These are the activations of a small network on made-up records, seen along a few directions, one row for each record.
Each row is followed by the record's values for the fields Lem, Gof, Kuru, Kufu, Deti, Mefo, Bab, Fef.
A field that a record lacks is written absent.
Other fields move the rows too, some of them a lot.
Strong random noise was added to every row along 4 fixed directions; ignore it. To show where, here is one row again and again, with new noise each time:
-109; -119; 371; -53; -324; -33; -442; 393; 564; 49; 185; 333; -32; -211; 79; -15; 139; 230; 649
-122; 56; -191; 110; -4; -48; 350; 338; 202; 247; 585; 186; 102; 296; 296; 33; 474; 110; 200
-90; 21; 262; -40; -157; 28; -213; 218; 194; 14; 28; 100; -1; 85; 83; -129; 151; 166; 154
-125; -52; -16; 96; -13; 216; -146; 52; 177; -56; -52; -138; 121; -74; -154; 73; -31; 28; 406
-49; 40; -23; -11; -9; -157; 262; 161; 119; 40; 66; 150; 57; 194; 216; -16; 345; 42; 6
16; -111; -3; -80; -18; -326; 227; 14; 284; -172; -386; 218; 63; -169; 84; 158; 204; -96; 232

107; -104; -297; 61; 306; 136; 332; -173; -65; -114; -248; -250; 165; -5; -138; -49; -47; -76; -9	Lem=k1 Gof=y1 Kuru=w2 Kufu=u1 Deti=h2 Mefo=v3 Bab=absent Fef=absent
-140; 175; 66; 62; 137; 344; -316; -209; -66; 7; -4; -275; 12; 153; -277; -221; -79; 105; -236	Lem=k4 Gof=y1 Kuru=w2 Kufu=absent Deti=absent Mefo=absent Bab=absent Fef=absent
32; 1; 103; -38; 44; -138; 100; -350; -209; 34; -222; -154; -194; 16; -126; 23; 41; -163; -487	Lem=k3 Gof=y1 Kuru=w2 Kufu=u2 Deti=h1 Mefo=v2 Bab=e3 Fef=z1
94; 45; 755; -47; -259; 366; -694; 193; -345; -141; -137; -411; 29; 49; -120; -441; -430; 171; -180	Lem=k1 Gof=y1 Kuru=w2 Kufu=u1 Deti=h2 Mefo=v2 Bab=absent Fef=absent
-78; 63; 189; 16; -189; 284; -419; -6; -360; 24; 433; -331; 38; 112; -52; -97; -77; 79; -326	Lem=k1 Gof=y1 Kuru=absent Kufu=u1 Deti=h2 Mefo=absent Bab=absent Fef=absent
-30; 160; -445; 100; 479; 40; 517; -514; -359; 11; -10; -309; -181; 569; -166; -207; 243; -100; -730	Lem=k1 Gof=y1 Kuru=w2 Kufu=u2 Deti=h1 Mefo=v3 Bab=absent Fef=absent
211; -90; 114; -72; 12; 86; -85; 33; -122; -277; -425; -256; 192; 87; -36; -237; -351; -70; -71	Lem=k3 Gof=y1 Kuru=w2 Kufu=u1 Deti=h2 Mefo=v3 Bab=e2 Fef=z1
-44; -49; 76; -95; -17; -190; 130; 40; 202; -103; -174; 273; -55; -130; -36; 35; 131; -24; 219	Lem=k2 Gof=y3 Kuru=w2 Kufu=u2 Deti=h2 Mefo=v1 Bab=absent Fef=absent
-36; -30; -116; 92; 46; -45; 331; 20; -54; 179; 517; -18; -123; 259; 238; 72; 288; -21; -134	Lem=k1 Gof=y1 Kuru=absent Kufu=u2 Deti=h1 Mefo=v2 Bab=absent Fef=absent
135; -175; 303; 31; -347; 197; -502; 231; 109; -204; -257; -312; 182; -539; -148; 93; -590; -67; 541	Lem=k3 Gof=y2 Kuru=w2 Kufu=u1 Deti=h2 Mefo=v2 Bab=e3 Fef=z1
-56; 85; 627; -70; -292; 127; -715; 137; -34; 66; 34; -123; -286; -34; -97; -194; -225; 53; -169	Lem=k3 Gof=y1 Kuru=w2 Kufu=u2 Deti=h1 Mefo=v2 Bab=e3 Fef=z1
-89; 57; 346; 59; -23; 296; -404; -86; 92; -5; -120; -193; -127; -102; -158; -176; -318; 19; 142	Lem=k2 Gof=y1 Kuru=w2 Kufu=u2 Deti=h1 Mefo=v2 Bab=absent Fef=absent
-11; -160; -215; -11; 42; -17; 154; -91; 191; -180; -59; -21; 186; -566; -277; 396; -148; -153; 507	Lem=k2 Gof=y1 Kuru=w2 Kufu=u1 Deti=h2 Mefo=v1 Bab=absent Fef=absent
-78; 93; -595; 301; 428; 259; 630; -24; -424; 246; 365; -361; 229; 494; 71; -136; 51; -20; -358	Lem=k2 Gof=y2 Kuru=w2 Kufu=u1 Deti=h2 Mefo=v3 Bab=absent Fef=absent
209; -3; 85; -226; -125; -701; 576; 91; -68; -165; -396; 212; 45; -141; 403; 209; 253; -33; -258	Lem=k2 Gof=y2 Kuru=w1 Kufu=u1 Deti=h2 Mefo=v2 Bab=absent Fef=absent
176; 16; 220; -203; -283; -460; -67; 183; 62; 53; 98; 491; 34; -60; 263; 101; 198; -67; 104	Lem=k3 Gof=y3 Kuru=w2 Kufu=u1 Deti=h2 Mefo=absent Bab=e2 Fef=z1
-3; 160; -244; 44; 50; -213; 359; -150; -595; -77; 252; -261; 67; 223; -37; 156; 36; -188; -591	Lem=k1 Gof=y3 Kuru=w3 Kufu=u1 Deti=h2 Mefo=v1 Bab=absent Fef=absent
-9; 49; 39; 56; 74; 213; -70; 169; -236; -26; -68; -283; 159; 216; 66; -290; -180; 169; 15	Lem=k2 Gof=y2 Kuru=w2 Kufu=u1 Deti=h2 Mefo=v3 Bab=absent Fef=absent
-77; 9; -268; 83; 249; 53; 82; -108; 287; 183; 348; 130; -105; 83; -59; 13; 149; 130; 74	Lem=k2 Gof=y1 Kuru=w2 Kufu=u1 Deti=h2 Mefo=v3 Bab=absent Fef=absent
-41; -47; -101; -21; 5; 90; 151; 120; -167; -138; 118; -132; 233; -170; 77; 151; -205; -137; 214	Lem=k2 Gof=y1 Kuru=absent Kufu=u1 Deti=h2 Mefo=v1 Bab=absent Fef=absent
97; 42; 126; -279; -214; -447; 80; -143; -158; -17; -494; 174; -162; -43; 293; -64; 169; -147; -474	Lem=k3 Gof=y2 Kuru=absent Kufu=u2 Deti=h2 Mefo=absent Bab=e3 Fef=z1
-107; -52; -192; 176; 101; 110; -244; -162; 353; 69; 224; 133; -18; -278; -199; 176; -21; 0; 357	Lem=k2 Gof=y1 Kuru=w2 Kufu=u1 Deti=h2 Mefo=absent Bab=absent Fef=absent
85; 138; -27; 6; 91; 105; 191; -221; -598; -126; -134; -521; 131; 44; -163; 132; -104; -73; -368	Lem=k1 Gof=y3 Kuru=w1 Kufu=u1 Deti=h2 Mefo=v2 Bab=absent Fef=absent
187; -135; -76; 74; 139; 42; 243; 165; 89; -145; -97; 48; 133; -71; 253; 122; -25; -128; 408	Lem=k1 Gof=y1 Kuru=absent Kufu=u1 Deti=h1 Mefo=v2 Bab=absent Fef=absent
134; 74; 37; -59; 1; 130; -16; -194; -497; 16; -338; -333; -30; 139; 125; -49; -201; -57; -405	Lem=k3 Gof=y2 Kuru=absent Kufu=u1 Deti=h1 Mefo=v2 Bab=e3 Fef=z1
3; -15; -65; 96; 58; 74; -53; -72; -143; -37; 149; -46; -12; 232; 136; -52; 47; -57; -241	Lem=k1 Gof=y1 Kuru=absent Kufu=u1 Deti=h2 Mefo=absent Bab=absent Fef=absent
-10; 205; -268; 10; 252; -93; 453; -411; -591; -55; -75; -371; 182; 244; -73; 92; 72; -214; -846	Lem=k2 Gof=y1 Kuru=w2 Kufu=u1 Deti=h2 Mefo=absent Bab=absent Fef=absent
-164; -90; -39; -20; -96; -249; -90; -69; 339; -17; 151; 214; -80; -255; -36; 229; 129; -76; 430	Lem=k2 Gof=y3 Kuru=w3 Kufu=u2 Deti=h2 Mefo=absent Bab=absent Fef=absent
-78; 17; 300; -58; -108; -42; -317; 153; 389; 123; 192; 309; -101; -62; 30; -201; 202; 209; 81	Lem=k4 Gof=y1 Kuru=w2 Kufu=absent Deti=absent Mefo=absent Bab=absent Fef=absent
167; 65; -393; -11; 113; -188; 825; -411; -486; -117; -327; -340; 212; 170; 12; 365; 41; -313; -285	Lem=k3 Gof=y3 Kuru=w3 Kufu=u2 Deti=h1 Mefo=v2 Bab=e2 Fef=z2
40; 28; 408; -120; -183; -135; -48; 180; 331; -9; -293; 225; -226; 93; 255; -289; 103; 234; -118	Lem=k2 Gof=y2 Kuru=w2 Kufu=u2 Deti=h1 Mefo=v2 Bab=absent Fef=absent
19; -163; -353; 96; 16; 42; 188; -284; -273; -242; -275; -264; 64; -342; -288; 314; -175; -145; -74	Lem=k1 Gof=y2 Kuru=absent Kufu=u1 Deti=h2 Mefo=v1 Bab=absent Fef=absent
-121; -42; -409; 168; 27; 52; 463; 54; 73; 363; 769; -87; 235; 136; 3; 491; -15; -179; 370	Lem=k3 Gof=y1 Kuru=w2 Kufu=u2 Deti=h1 Mefo=v2 Bab=e2 Fef=z2
-75; -83; 217; -44; -101; 49; -565; -3; 275; -46; -130; 75; -181; -215; -212; -37; -139; 292; 351	Lem=k2 Gof=y2 Kuru=w1 Kufu=u1 Deti=h2 Mefo=v3 Bab=absent Fef=absent
4; 36; 227; -111; -28; 32; -423; -282; -200; -277; -397; 1; -189; -119; -177; -25; -291; -37; -314	Lem=k1 Gof=y1 Kuru=absent Kufu=u1 Deti=h2 Mefo=v1 Bab=absent Fef=absent
-9; 146; 31; -88; 157; -167; 142; -215; 12; -28; -200; 90; -63; 150; 17; -201; 229; -7; -508	Lem=k4 Gof=y1 Kuru=w2 Kufu=absent Deti=absent Mefo=absent Bab=absent Fef=absent
108; 9; -295; 22; 149; -11; 386; 192; -44; 122; 166; -115; 170; 125; 110; 325; 154; -104; 151	Lem=k3 Gof=y3 Kuru=w1 Kufu=u1 Deti=h1 Mefo=v2 Bab=e1 Fef=z1
6; -286; -379; 81; 206; 57; 455; 204; 130; 19; 190; -20; 312; -114; 140; 210; 12; -64; 511	Lem=k2 Gof=y1 Kuru=absent Kufu=u1 Deti=h2 Mefo=v3 Bab=absent Fef=absent
-135; 89; -294; 130; 144; -31; 204; -305; -54; 81; 314; 47; -220; 100; -195; -7; 151; -148; -286	Lem=k1 Gof=y1 Kuru=w2 Kufu=u2 Deti=h2 Mefo=v1 Bab=absent Fef=absent
91; -98; 266; 44; -1; 180; -296; 56; 204; -154; -501; -78; 23; -224; -150; -22; -302; 113; 319	Lem=k2 Gof=y2 Kuru=w2 Kufu=u1 Deti=h1 Mefo=v2 Bab=absent Fef=absent
-72; 27; 97; 90; 101; 164; -72; 190; 221; 104; -39; 85; -90; 323; 141; -444; 1; 211; 119	Lem=k2 Gof=y2 Kuru=w2 Kufu=u2 Deti=h1 Mefo=v3 Bab=absent Fef=absent
23; -195; -228; 18; -73; 51; 362; 242; 181; 114; 46; -68; 113; -128; 120; 402; 44; -130; 365	Lem=k3 Gof=y2 Kuru=absent Kufu=u2 Deti=h1 Mefo=v2 Bab=e1 Fef=z1
77; -94; 169; -22; -191; 0; 16; 403; 263; -135; 15; 168; 66; 155; 458; -254; 158; 22; 273	Lem=k1 Gof=y1 Kuru=absent Kufu=u2 Deti=h2 Mefo=absent Bab=absent Fef=absent
-183; 113; -344; 349; 176; 421; -6; 29; 67; 186; 319; -223; 131; 185; -71; -149; -36; 74; 154	Lem=k4 Gof=y2 Kuru=w2 Kufu=absent Deti=absent Mefo=absent Bab=absent Fef=absent
-125; 171; -143; 113; 53; 36; 57; 77; 153; 178; 306; 27; 2; 310; 107; -172; 202; 178; -176	Lem=k4 Gof=y2 Kuru=w2 Kufu=absent Deti=absent Mefo=absent Bab=absent Fef=absent
174; 34; 208; -95; 222; 52; 163; -113; -340; -269; -665; -190; 69; 155; 185; -137; -177; -98; -363	Lem=k2 Gof=y1 Kuru=absent Kufu=u1 Deti=h1 Mefo=v2 Bab=absent Fef=absent

Which values does each new row have?
99; -131; 273; -52; -111; -48; 8; 166; 15; -74; -170; -43; 184; -280; 90; 28; -204; -26; 202	Lem=k2 Gof=y1 Kuru=w2 Kufu=u1 Deti=h2 Mefo=v2 Bab=absent Fef=absent
-73; -40; -378; 166; 89; 439; -55; 34; 188; 45; 217; -182; 78; -234; -375; 123; -120; -207; 656	Lem=k3 Gof=y1 Kuru=w2 Kufu=u2 Deti=h2 Mefo=v1 Bab=e3 Fef=z1
-192; 43; -355; 233; 220; 305; -51; -133; 236; 89; 308; -206; 155; -28; -262; 128; -64; -27; 326	Lem=k4 Gof=y1 Kuru=w2 Kufu=absent Deti=absent Mefo=absent Bab=absent Fef=absent
-141; -114; 174; 82; -23; 603; -677; -17; 85; -96; -81; -271; 59; -142; -343; -2; -309; 188; 298	Lem=k2 Gof=y1 Kuru=absent Kufu=u1 Deti=h2 Mefo=absent Bab=absent Fef=absent
198; 127; 301; -152; 78; -260; 98; -52; -178; -224; -496; 272; -185; 296; 114; -433; 176; 2; -738	Lem=k1 Gof=y1 Kuru=w2 Kufu=u1 Deti=h2 Mefo=v1 Bab=absent Fef=absent
15; -68; 185; 9; -89; 230; -4; 331; -136; -11; 208; -211; 262; -74; 205; 4; -205; 17; 289	Lem=k2 Gof=y1 Kuru=absent Kufu=u1 Deti=h2 Mefo=v2 Bab=absent Fef=absent
38; 12; -495; 63; 190; 36; 204; -82; 118; -11; -180; 72; 38; -263; -251; 237; -144; -281; 282	Lem=k3 Gof=y2 Kuru=w2 Kufu=u1 Deti=h2 Mefo=v1 Bab=e3 Fef=z1
108; -227; -193; -43; 174; -129; -9; -373; 326; -234; -351; -3; -7; -555; -330; 221; -168; -156; 389	Lem=k1 Gof=y1 Kuru=w2 Kufu=u1 Deti=h2 Mefo=v3 Bab=absent Fef=absent
64; -189; 159; -70; -133; -279; -34; -142; 180; -274; -572; 130; -75; -293; -170; 150; 90; -133; 98	Lem=k1 Gof=y3 Kuru=w2 Kufu=u2 Deti=h2 Mefo=absent Bab=absent Fef=absent
168; -65; 559; -179; -207; -104; -362; 371; 172; -129; -120; 376; -100; 198; 387; -433; 224; 203; -95	Lem=k1 Gof=y1 Kuru=absent Kufu=u1 Deti=h2 Mefo=absent Bab=absent Fef=absent
100; 159; 105; -76; 169; -167; 174; -223; -108; 25; -99; 48; -146; 194; 96; -69; 145; 48; -555	Lem=k2 Gof=y1 Kuru=w2 Kufu=u1 Deti=h1 Mefo=v2 Bab=absent Fef=absent
63; 66; 80; -31; -138; -126; 204; 217; 93; 106; 216; 27; 48; 65; 296; -41; 100; 167; -141	Lem=k2 Gof=y2 Kuru=w2 Kufu=u1 Deti=h2 Mefo=v2 Bab=absent Fef=absent
60; 109; 94; -61; -112; 111; -400; -172; -152; 146; 158; -38; -114; -36; -212; -27; 110; 46; -227	Lem=k3 Gof=y1 Kuru=w2 Kufu=u1 Deti=h2 Mefo=absent Bab=e3 Fef=z1
-128; -58; 47; -58; -235; 32; -100; 295; 152; 118; 650; 236; -16; -214; 84; 182; 122; 190; 225	Lem=k2 Gof=y1 Kuru=absent Kufu=u1 Deti=h2 Mefo=v1 Bab=absent Fef=absent
-199; 60; -577; 180; 352; 46; 418; -429; -54; -61; 46; -167; 21; -101; -381; 342; -123; -355; 70	Lem=k2 Gof=y1 Kuru=w2 Kufu=u2 Deti=h2 Mefo=v1 Bab=absent Fef=absent
-21; -102; -30; 43; -13; 13; 107; 146; 361; -36; 81; 12; 73; -244; -15; 283; 11; -3; 709	Lem=k2 Gof=y3 Kuru=w1 Kufu=u2 Deti=h1 Mefo=v2 Bab=absent Fef=absent
56; 141; 347; -151; -160; -69; 35; 203; -56; 108; 253; -7; 4; 176; 262; -191; 98; 215; -393	Lem=k2 Gof=y1 Kuru=w2 Kufu=u1 Deti=h2 Mefo=v2 Bab=absent Fef=absent
143; -124; -201; -5; 162; 23; 183; -65; -362; -22; -399; -172; 86; 102; 55; 46; -97; -187; -177	Lem=k3 Gof=y2 Kuru=absent Kufu=u1 Deti=h2 Mefo=v3 Bab=e3 Fef=z1
-13; 42; -91; 21; 61; 0; 377; 130; -243; 41; 173; -38; 196; 94; 78; 14; 61; -35; -179	Lem=k2 Gof=y1 Kuru=w2 Kufu=u1 Deti=h2 Mefo=v1 Bab=absent Fef=absent
1; -136; -409; 128; 429; 177; 444; -40; -57; -16; -25; -104; 183; 143; 48; 71; 46; -105; 165	Lem=k2 Gof=y1 Kuru=absent Kufu=u1 Deti=h2 Mefo=v3 Bab=absent Fef=absent
-7; -22; 128; -88; -164; -449; 121; 76; 260; -33; -155; 212; -151; -94; 237; 121; 78; 31; 168	Lem=k2 Gof=y2 Kuru=w3 Kufu=u2 Deti=h1 Mefo=v2 Bab=absent Fef=absent
-133; 82; 67; 118; 49; 247; -466; -76; 210; 103; 226; 29; -65; 17; -164; -95; -109; 120; 40	Lem=k2 Gof=y1 Kuru=w2 Kufu=u1 Deti=h2 Mefo=absent Bab=absent Fef=absent
55; -19; -63; -121; 42; -156; 526; 170; -269; -77; -40; 75; 170; 98; 293; 20; 154; -62; -311	Lem=k2 Gof=y1 Kuru=absent Kufu=u1 Deti=h2 Mefo=v1 Bab=absent Fef=absent
